These are the activations of a small neural network, seen along a few directions. Each row is one input.
Each table varies a few parts of the input and shows all the possible inputs, shuffled.
Descriptions start from the smaller parts, as in this example, which fits no table here: one of 5 places around a ring, together with either a single point or one of 11 places along a line or (one of 2 separate values, together with one of 6 places along a line).
Shared parts are said once, and a part with two or three values counts as separate values.
(in the rows, 128 means zero)

Other details of the inputs vary at random and push rows far along two fixed directions, the same in every table; ignore that.

Table:
row 1: [201 166 142 131 136  83 140 163 114 133  88 133 184  92]
row 2: [120 163 115 128 127 133 150 135 126 162 162 125 171 126]
row 3: [171 150 121 152 113  51  98 125  73 147  77 123 194 143]
row 4: [160  66 156  69 149 129 113 106 150  67 122 124 106 130]
row 5: [209 170 109 137 164  86  80 180 104 121 115 149 161  91]
row 6: [113 175 146 134 104 149 131 141 124 155 152 123 146 130]
row 7: [115 182  83 198 124 141 162 168 125 175 130 120 164 101]
row 8: [ 63 159 151 176 134 173 159 146 151 114 121 118 118 116]
row 9: [133  91 102 125 145 139 113 147 127 127 164 128 124 122]
row 10: [ 44 170 135 156 106 166 150 108  94 114 147  88 118 164]
row 11: [112 138 148 109 111 125 134 133 139 132 175 130 154 137]
row 12: [147  98 146 118 102 108 151 145 138 123 135 123 150 121]
row 13: [162  72 190  82 143 112 134  99 158  82 123 114 153 125]
row 14: [ 60 167 123 137 120 161 168 108 141 155 157 104 114 121]
row 15: [ 64  91 179 130 106 188 177 116 137 102 123 121  97 131]
row 16: [ 62  98 162 134 133 145 162  81 170 133  98 123 102 164]
row 17: [128  95 130 112 105 131  91 131 128 145 104 150 108 146]
row 18: [117  45 175  82 131  89 119  79 148 138 126 127 138 135]
row 19: [191 117 174 129 146  94  95 148 107 123 144 144 189 101]
row 20: [129  85 141  61 124 127  95 126 136 101 195 140 117 149]
row 21: [194 156 157  99 165  80 113 114 131 138 156 126 184 135]
row 22: [205 179 129 156 156  84 106 150 135 130 113 128 206  90]
row 23: [ 77 100 156 159 130 156 161  92 162 113 165 105  95 132]
row 24: [221 102 149 112 133  61 138 108 126 129 135 122 164 109]
row 25: [139 202  50 203 131 135 141 147 122 154 125 128 101 100]
row 26: [196 101 114 104 131  52  53 121  70 115  91 136 164 155]
row 27: [131 189  78 189 108 159 114 185 112 158 121 129 112 106]
row 28: [ 73 126  80 142 113 176 173 127 133 137 115 104  55 113]
row 29: [152  89 164  59 127 133  73 124 122 113 185 134 118 147]
row 30: [142  50 175  80 131 104 144  98 141 116 147 101 130 117]
row 31: [122 194 150 128 139 131 138 141 129 132 134 135 161 120]
row 32: [ 85 177 103 131 146 174 145 114 142 126 148 121  78 153]
row 33: [138  99 205  72 139 125 107 108 121 107 176 142 160 136]
row 34: [112 186  45 175  89 125 134 171 124 176  76 162 122 124]
row 35: [142  79 156  95 166 134  87 113 154  68 150 125 114 127]
row 36: [114 134 121 147  94  99 139 139 140 162  99 148 157 131]
row 37: [ 91  85 137 118  97 188 140 136 137 112 131 115  62 142]
row 38: [ 62 157 134 190 141 177 176 120 164 129 130 100 101 138]
row 39: [190 163  84 160 138  85  72 159  60 116 122 111 159 123]
row 40: [129  50 166  75 134 125  86 106 123 106 112 171 113 147]
row 41: [115 206  71 172 124 133 132 163 118 159  44 165 117 114]
row 42: [145  55 145  89 126 116  98 111  87  67 132  95 106 160]
row 43: [ 56 103 164 127 124 156 151  82 178 114  86 131 117 146]
row 44: [151  42 143  71 116 119 116 137 138  90 153 131 105 137]
row 45: [127 133 121 102 130 123  85 114  77  94 160 109 124 163]
row 46: [183 105 165 111 109  71  90 131 122 163 104 149 183 129]
row 47: [144 201  97 187 127 128 190 145 134 160  82 110 139 115]
row 48: [ 68  71 103 116 116 191 171 127 142 115 140 116  69 140]
row 49: [104 152 147 146 126 116 142 130 139 145  69 149 148 125]
row 50: [146  95 139  74 146 119 106  82 136 103 194 132  98 145]
row 51: [108  87 136 120 120 111 142 114 141 160 114 140 158 140]
row 52: [121 148  98 133 133 131 116 117 146 129  65 153 114 130]
row 53: [196 128 110  68 154  79  81 121 107 142 173 132 148 111]
row 54: [ 64 170 127 155 117 167 180  90 150 139 164 113 100 139]
row 55: [164  67 167  66 151 118 111 132 128  74 123 136 108 128]
row 56: [ 52 136 120 177 102 149 183  85 158 158  97 129  91 142]
row 57: [ 71  92 138 120 113 202 156 127 127  93 120 134  59 133]
row 58: [201 208 129 120 150  86 110 134 128 139 127 136 211 104]
row 59: [110 202  84 210 100 135 158 183 133 164 126 126 155 102]
row 60: [126  83 110  97 131 105 105 105 131 148 108 140 104 128]
row 61: [118 152 141 175 108 150 129 159 131 148 137 116 141 114]
row 62: [138  66 166  98 149 144  85 131 118  86 161 146 112 124]
row 63: [142 197  59 172 137 115 134 139 126 174  56 150 116 132]
row 64: [ 89 134  84 159 112 173 182 113 142 123 119 115  48 127]
row 65: [ 53 102 110  96 129 193 145 113 142 121 186 125  84 154]
row 66: [150 145  97 138 144 136 152 135 132 125 101 119  93 131]
row 67: [ 81  92 173 132  90 176 165 127 146 122 131 104  98 139]
row 68: [135 240  79 147 138 140 126 171 108 143 115 150 129 109]
row 69: [152  69 157  97 177 122  94 109 148  87 164 119 101 147]
row 70: [ 62  81 117 128 118 157 144  75 157 124 116 139  50 158]
row 71: [186 132  65 125 130  81 102 153 107 180  93 164 167 120]
row 72: [124 224  81 152 121 161 126 162  93 151 126 157 123 111]
row 73: [120 143  80 153 140 137 121 142 123 144 141 115 100  98]
row 74: [177 152 139 140 121  79 112 138 103 166  77 170 192 109]
row 75: [ 48 141 120 179 122 171 172 122 150 146 142  96 100 109]
row 76: [130 115 155 152 130 107 106 124  87 100 142  91 158 142]
row 77: [201 160 123  77 162  95  78 124 125 107 145 144 160 119]
row 78: [192 154  78 149 126  91  92 188 112 140 143 145 157 101]
row 79: [135  61 182 102 118 103 124 101  93  78 134  83 140 157]
row 80: [137  83 138 113 121 124 164 130 134 134 138 115 153 123]
Each input here is: one of 2 separate values, together with one of 4 places along a line, together with either a single point or one of 9 places around a ring.
Q: The inputs of row 63 and row 16 match in every part but the choice among 2 separate values. If row 40 is changed in the same way as row 63 into row 16, which row does it become?
A: row 74
Q: The inputs of row 65 and row 2 match in every part but the choice among 2 separate values. If row 42 is changed in the same way as row 65 into row 2, which row does it become?
A: row 79
Q: The inputs of row 6 and row 29 match in every part but the choice among 2 separate values. If row 33 is changed in the same way as row 6 into row 29, which row does it become?
A: row 72
Q: Which other rows agree with row 1 in the choice among 2 separate values and the place on the line of 4? List them by row number.
A: row 12, row 13, row 15, row 24, row 30, row 47, row 67, row 79, row 80
Q: Which other rows does row 77 become when the choice among 2 separate values takes its other values? List them by row number.
A: row 58
Q: Which other rows does row 57 become when the choice among 2 separate values takes its other values? List them by row number.
A: row 15
Q: Which other rows does row 38 become when the place on the ring of 9 takes its other values? List them by row number.
A: row 7, row 8, row 19, row 22, row 23, row 59, row 61, row 75
Q: Which other rows agree with row 35 in the choice among 2 separate values and the place on the line of 4? List them by row number.
A: row 5, row 9, row 25, row 27, row 39, row 62, row 69, row 73, row 78

Table:
row 81: [ 80 104 113  86 142 190 136 101 146  91 185 112  46 152]
row 82: [236 113 104 129 118  61  90 161  93 155 109 141 156 100]
row 83: [204 111 127 119 149  87  90 140 102 111  85 140 140 108]
row 84: [ 43 123 126  99 113 202 125 125 134 110 156 141  74 155]
row 85: [170 116 128 117 140  60 102 112 112 157 123 133 190 128]
row 86: [ 52 109 112 119 108 155 158  99 131 135 112 123  96 157]
row 87: [229 122 139  72 159  62  93 122 118 130  96 161 168 109]
row 88: [151 179  84 169 137 109 147 153 156 174 101 149 159  96]
row 89: [125  71 214  67 137 133  93 124 124  81 199 119 156 142]
row 90: [ 81 215 102 197 112 138 147 125 132 164  83 133 135 139]
row 91: [ 51  98 173 152  93 182 193 110 158 130 152 102  98 133]
row 92: [132 204  72 200 101 123 122 158  91 144  59 130 127 128]
row 93: [138 196  64 166  95 128 160 153 124 196  91 148 119 106]
row 94: [ 94  77 181  75 143 147  82 108 139 102 189 141 122 151]
row 95: [151 176 118 168 113  92 156 145  96 162 110 107 200 110]
row 96: [ 49 146 128 134 102 167 150 101 142 122  96 132  84 167]
row 97: [234 174  94 113 170  68  77 139 110 141 176 133 169 101]
row 98: [110 165  54 193 112 158 159 177 135 145  77 129  96 105]
row 99: [134  48 163  71 139 138  61 136 102  73 171 137 106 151]
row 100: [184 192  41 163 142 126 109 174  83 127 138 117 105 107]
row 101: [106  89 123  97 129 147 151 122 172 122 123 143 100 133]
row 102: [194 112 142 117 132  70 108 122 133 170 138 148 168 111]
row 103: [ 17 169 152 189 115 214 215 118 158 120 100 100  90 123]
row 104: [190 208  99 151 144 109 132 156 106 133 170 103 163  95]
row 105: [ 46 149 174 168 103 170 173 111 142 111 117  98 123 156]
row 106: [157  14 224  63 149 103 128 105 174  81 173 118 163 130]
row 107: [ 75  77 115 139 110 146 133 116 109 110 109 107  93 151]
row 108: [149  28 219  53 175  98  94  69 162  90 146 140 136 140]
Q: Describe the family of inputs behind these rows.
A: one of 4 places along a line, together with either one of 2 separate values or one of 5 places around a ring
Q: The inputs of row 88 and row 98 match in every part but the place on the line of 4. If row 108 is changed in the same way as row 88 into row 98, which row does it become?
A: row 83
Q: Which other rows agree with row 104 in the place on the line of 4? List them by row number.
A: row 89, row 91, row 95, row 103, row 105, row 106
Q: Which other rows agree with row 81 in the place on the line of 4? List them by row number.
A: row 84, row 86, row 87, row 93, row 96, row 101

Table:
row 109: [114 183  78 152 108 120 142 143 110 180 113 135 149 132]
row 110: [ 55  72 115 117 115 183 179 107 165 123 138 109  55 144]
row 111: [ 95  64 144  78 134 166 137 117 160  83 139 139  65 138]
row 112: [195 135  91 115 134  85 128 129 134 148 114 133 134 108]
row 113: [180 199  76 175 136  83 105 156  91 150  58 139 152 113]
row 114: [ 92 136 114 149 126 170 141 140 148 132 172 117  97 112]
row 115: [102 100 105 147 110 129 137 130 112 130 102 113 117 145]
row 116: [ 92  99 161 122 118 152 136 117 106 103 172 101 116 143]
row 117: [156 201  86 172 129 135 132 182 128 154 140 139 145  99]
row 118: [167  81 148  89 149 101 119 122 141 122 186 115 157 124]
row 119: [208  73 137 103 133  66  59 139  91 118 123 138 154 123]
row 120: [ 65 104 127 132 130 181 161 119 150 117 186 111  88 127]
row 121: [172 207  68 158 110  95  98 167  91 190 112 155 167 105]
row 122: [126 130 139  90 141 130  94 113 123 126 126 151 137 140]
row 123: [218 154 123 149 125  61 161 149 149 188  62 153 196  77]
row 124: [108 137 120 114 115 116 122 105 130 148 130 134 133 146]
row 125: [206  72 198  73 140  86  68 138 100  83 172 121 174 139]
row 126: [ 81 162 125 210  93 132 185 138 137 168  35 129 149 115]
row 127: [ 29  99 157 110 119 180 143  70 158 114 143 131  75 177]
row 128: [101 208  83 152 106 149 130 159 113 154 101 155 130 127]
row 129: [125 149 159 164 128 116 182 131 177 163 117 130 180  96]
row 130: [201  84 170  82 138  68  95 126  94 110 170 104 192 135]
row 131: [ 25 122 150 116 129 178 139  86 155 117 131 130  71 168]
row 132: [177  75 188  84 134  97  78 124  98  94 180 111 155 131]
row 133: [ 84 185  74 202 110 151 154 130 116 140  66 123  99 137]
row 134: [ 55 104 215 150 106 155 188 100 159 119 118 100 147 139]
row 135: [ 79 176  66 196  97 146 156 135 116 148  72 114 103 132]
row 136: [ 97 165 113 141 132 171 147 153 147 115 151 129 110 114]
row 137: [147 138 158 111 147 130 103 128 103  97 140 117 151 129]
row 138: [113 193  62 160 134 169 159 146 136 149  84 142  89 103]
row 139: [152 180  72 157 132 128 157 131 140 155  93 139 107 110]
row 140: [218 103 146  83 157  62  94 119 138 123 175 125 181 112]
row 141: [138 149 159 139 111  86 146 118 143 183  85 153 200 119]
row 142: [155 166 130 141 122 102 126 131 103 128 138 103 161 126]
row 143: [ 79  56 132 105 119 181 143 111 158 114 153 125  47 132]
row 144: [189 183  79 134 121  74 101 152  84 184 123 156 182 112]
row 145: [149  61 155  87 133 109  83 130 110  76 113 137 125 144]
row 146: [174  87 193  71 139 104  84 131 103  71 165 121 161 136]
row 147: [210  76 142 103 135  71  59 150  96 107 112 143 159 134]
row 148: [150 185  75 151 143 127 146 139 139 151  89 139 102 106]
row 149: [120 151 131 131 160 138 133 122 152 121 156 121 120 118]
row 150: [121 171  50 169 114 151 172 153 122 168 109 132  92 101]
row 151: [147  60 188  73 167 118 112  82 166  86 191 121 127 143]
row 152: [ 35 113 183 128 134 188 150  92 140  76 151  94  76 161]
row 153: [100  69 137 102 123 173 138 126 160 106 140 133  63 139]
row 154: [101  49 164  91 143 146  94 100 126  74 115 127  98 155]
row 155: [ 67 158 122 142 147 197 153 126 155 117 151 122  95 121]
row 156: [106 103 105 150 111 132 127 133 101 127 110 123 107 136]
row 157: [169 118 176 108 144  98 108 104 112  99 154 111 159 143]
row 158: [152 157 115 124 117 112  93 153 112 152 123 157 152 135]
Q: Describe the family of inputs behind these rows.
A: one of 5 separate values, together with either a single point or one of 9 places around a ring
Q: The inputs of row 153 and row 117 match in every part but the choice among 5 separate values. If row 148 is changed in the same way as row 153 into row 117, which row does it become?
A: row 149
Q: The inputs of row 130 and row 109 match in every part but the choice among 5 separate values. If row 142 is changed in the same way as row 130 into row 109, which row does it become?
A: row 124
Q: Start at row 145 and move only the place on the ring of 9, one step at a time. The first step leads to row 154. Which rows follow, in order?
A: row 113, row 133, row 135, row 115, row 156, row 119, row 147
Q: Which other rows does row 128 become when the choice among 5 separate values takes its other values? List them by row number.
A: row 111, row 136, row 145, row 146
Q: Which other rows does row 138 become when the choice among 5 separate values takes its other values? List them by row number.
A: row 122, row 137, row 154, row 155
